A small network was trained on made-up records. Each row is its average activation on records with the value named, seen along a few directions.
Related values have similar rows: they may be neighbours, one step apart, or belong to one group.
In the rows, 500 means zero.
Strong random noise was added to every row along 4 fixed directions; ignore it. To show where, here is one row again and again, with new noise each time:
552, 486, 453, 579, 685, 465, 333, 516, 517, 695, 602, 559, 475, 417, 515, 570, 458, 564
438, 574, 478, 497, 580, 471, 323, 362, 403, 396, 415, 550, 492, 441, 503, 339, 405, 560
486, 556, 366, 415, 573, 674, 483, 501, 416, 467, 401, 763, 423, 420, 486, 320, 376, 583
592, 587, 303, 446, 521, 662, 649, 580, 321, 470, 449, 723, 380, 517, 549, 422, 506, 602
434, 513, 487, 485, 545, 524, 356, 442, 431, 409, 437, 547, 494, 404, 476, 381, 440, 547
527, 557, 446, 535, 529, 463, 454, 470, 353, 426, 487, 487, 466, 499, 542, 473, 540, 565


SOSE, 11 values:
vupo: 614, 678, 348, 596, 642, 470, 444, 410, 526, 793, 475, 646, 410, 592, 574, 612, 428, 648
bipid: 472, 401, 698, 370, 537, 378, 317, 360, 469, 437, 396, 371, 616, 689, 558, 202, 444, 542
regit: 458, 361, 444, 421, 495, 628, 526, 624, 731, 503, 505, 663, 485, 504, 406, 583, 298, 512
led: 437, 639, 488, 476, 610, 396, 432, 276, 486, 505, 342, 917, 481, 751, 537, 379, 126, 554
nolet: 436, 580, 619, 419, 647, 506, 713, 398, 597, 467, 379, 558, 448, 404, 391, 379, 443, 441
tuset: 618, 462, 357, 531, 560, 499, 695, 570, 470, 648, 590, 543, 462, 562, 506, 653, 507, 422
bop: 486, 492, 539, 584, 666, 483, 215, 480, 662, 712, 552, 604, 396, 276, 447, 500, 388, 552
taf: 577, 557, 492, 491, 587, 366, 468, 448, 581, 727, 467, 501, 598, 710, 561, 436, 472, 514
kasol: 191, 324, 776, 506, 535, 506, 317, 483, 689, 446, 485, 253, 610, 230, 298, 387, 450, 289
tosis: 475, 736, 598, 639, 383, 228, 312, 125, 601, 450, 626, 243, 626, 515, 695, 513, 507, 402
kado: 598, 713, 354, 450, 485, 518, 562, 347, 476, 490, 552, 532, 569, 623, 590, 439, 420, 424
SOSE is arranged as a star with 5 arms.
Question: Which values are neighbours of kado? Give them in the order they are listed.
Answer: tuset, tosis
Question: Which values are neighbours of nolet? Give them in the order they are listed.
Answer: kasol
Question: Which values are neighbours of bop? Give them in the order they are listed.
Answer: vupo
Question: Which values are neighbours of led? Give them in the order they are listed.
Answer: regit
